A small network was shown many inputs. Here are its activations along a few directions, one row for each input.
Each table varies a few parts of the input and shows all the possible inputs, shuffled.
Descriptions start from the smaller parts, as in this example, which fits no table here: ring(5) and (point or (values(2) and line(4)) or ring(11)).
Shared parts are said once, and a part with two or three values counts as separate values.
In the rows, zero is written as 128.

Table:
r1: [118 186 140  82 156 147 162 123 133 150 107 153 114 111 158  61 151]
r2: [106  46 144 143 115 134 103 154 126  93 179 118 129 127  94 188 107]
r3: [ 95  60 125 166 112 162  88 169 132  87 131  85 129 102 101 179 136]
r4: [189 119  67 228 124  53  80  63 161 158 183  52 156 132  99 158 111]
r5: [126 178 150  68 157 136 157 114 125 148 104 153  97 109 159  79 130]
r6: [153 185  73 145 173  63 158  50  89 209  36 115 155 202 184  97 114]
r7: [122  81 138 160 118 154 114 160 112  85 172 114 157  94  85 163  90]
r8: [ 95 174 141  86 124 147 138 120 142 167  87 146  80 130 195 111 154]
r9: [125 165 145  74 144 127 130 121 117 148 111 170  71 135 179  96 150]
r10: [154 172 161  78 119 142 168 113 152 146  89 178 108 150 141  83 158]
r11: [130  78 129 141  84 125 124 172 138  70 161 126 165 137  65 168 126]
r12: [122  93 123 165 109 147 113 177 109  74 176 126 175 107  75 155 108]
Q: Changing only one part turns r3 into r8. The same change can be made to r2. Which row results?
A: r9
Q: What is each input in this table made of?
A: values(2) and (point or line(5))
Q: Change only the values(2) part in r5. List by row number the other rows that result.
A: r7

Table:
r13: [153 155 120 125 133  93 151  90 126 153 110 150 161 143 125  96 112]
r14: [122 106 131 136 114 149 140 135 107 133  31 144 132 176 158 131 153]
r15: [144 166  75 138 156  99 130  88 100 178 120 101 122 160 144 127 127]
r16: [137  81 118 177  81 124  96 132 153 119 178  96 117 124 129 176 116]
r17: [113 141 128  81 170 142 114 130 117 145 120 142  60 140 177 104 140]
r18: [111 143 147  66 155 150 150 117 135 145 116 133 101 115 184 117 127]
r19: [177 179 126 148 120  94 137 111 136 127 119 156 163 124 131  75 158]
r20: [129 100 133 133 129 139 118 166  92  74 145 127 155 102  70 151  93]
r21: [113  92 114 186 130 121  64 115 155 131 148  79 121  93 109 167 142]
r22: [123 189 162 106 100 163 142 150 148 132 120 163  81 107 132  88 158]
r23: [112  90 127 123  99 112 122 164 135  85 164 120 143 133  88 165 117]
r24: [111 171 161  74 126 158 149 127 137 145 115 159 100 113 153 120 136]
r25: [ 88  91 134 148 135 161 143 176 101  88 160 137 192 108  90 130 110]
r26: [144 145 111 129 158  88 148  87 128 156 107 107 147 142 150 107  96]
r27: [144  71 132 149 112 129 114 131 147 110 169 108 124 140  81 167 133]
Q: What is each input in this table made of?
A: point or line(6) or (values(2) and line(4))
Q: Which of the alternatives is r14?
A: point
Q: Start at r22 and move only the line(4) part, one step at a time. The first step leads to r24. Which rows follow, in order?
A: r18, r17

Table:
r28: [ 84  96 156 114 158 175 114 173 101  99 161 134 120  94 121 142 111]
r29: [135 201 164  52 134 137 168  92 150 185 105 157  16 139 209  98 146]
r30: [159 237  96 117 172 111 168  93  65 178  23 178 152 168 170  46 153]
r31: [136  94 120 144  96 125 131 149 130 105 128 119 159 152 108 164 122]
r32: [113  76 152 105 146 152 138 159  90 103 155 135 132 121 107 149 116]
r33: [141 115 108 169 117 115 135 119 136 128 138 100 179 153 104 152 109]
r34: [158  80 144 157  86 125 109 143 140 112 107 133 136 159 111 157 140]
r35: [109  71 146 145 103 156 113 147 143 109 110 142 117 131 116 142 162]
r36: [132 111  95 156 135 100 140 116 122 129 167 103 160 141  98 149 103]
r37: [104  86 134 102 139 149 129 160 107  99 141 123 126 109 100 162 109]
r38: [154 142  89 178 143  69  96  86 146 138 173  74 134 104 104 144 105]
r39: [ 85  87 148 155 104 172  87 162 150 107 106 125  84  99 127 143 151]
r40: [148 198 111 102 184  98 187  85  98 173  27 143 148 159 188  30 139]
r41: [142 103 111 186  97 112 106 103 154 126 135 117 148 157 114 135 125]
r42: [ 82 101 137 115 143 170 110 175 109 105 147 116 117  82 115 155 113]
r43: [171 129 106 196 120  96  80  79 168 149 141  94 139 128 103 129 127]
r44: [120  94 130 119 134 118 133 145 104 107 163 132 149 151 101 148 105]
r45: [111  81 133 132 103 155 123 163 125  93 123 125 137 126 128 158 147]
r46: [132 116 100 155 147  93 132 116 120 131 172 113 168 143  93 149 106]
r47: [123 202 134  36 148 158 132 123 154 174  97 154  17 142 201  85 189]
r48: [145 194 130  85 150 107 169  75 128 187  58 173 124 146 214  81 126]
r49: [128 172 218  53  69 197 177 219 156  35 182 230 162  44  78  71 155]
r50: [ 84 104 140 139 109 172 102 169 129 100 122 108 126  93 128 163 137]
r51: [126  89 118 117 118 118 138 153 109 105 146 117 144 143  97 155  96]
r52: [118 189 140  53 130 123 162  85 130 199  97 153  74 140 205  75 140]
r53: [165 145 101 196 122  90  91  88 154 141 148  74 152 121 105 142 111]
r54: [152 142  95 176 149  64  87  79 136 141 185  85 135 109 109 132 115]
Q: What is each input in this table made of?
A: point or line(6) or (line(4) and line(5))
Q: Which of the alternatives is r49?
A: point
Q: Change only the line(4) part in r28. List by row number the other rows that result.
A: r39, r42, r50
Q: Start at r54 and move only the line(4) part, one step at a time. The first step leads to r38. Which rows follow, in order?
A: r53, r43
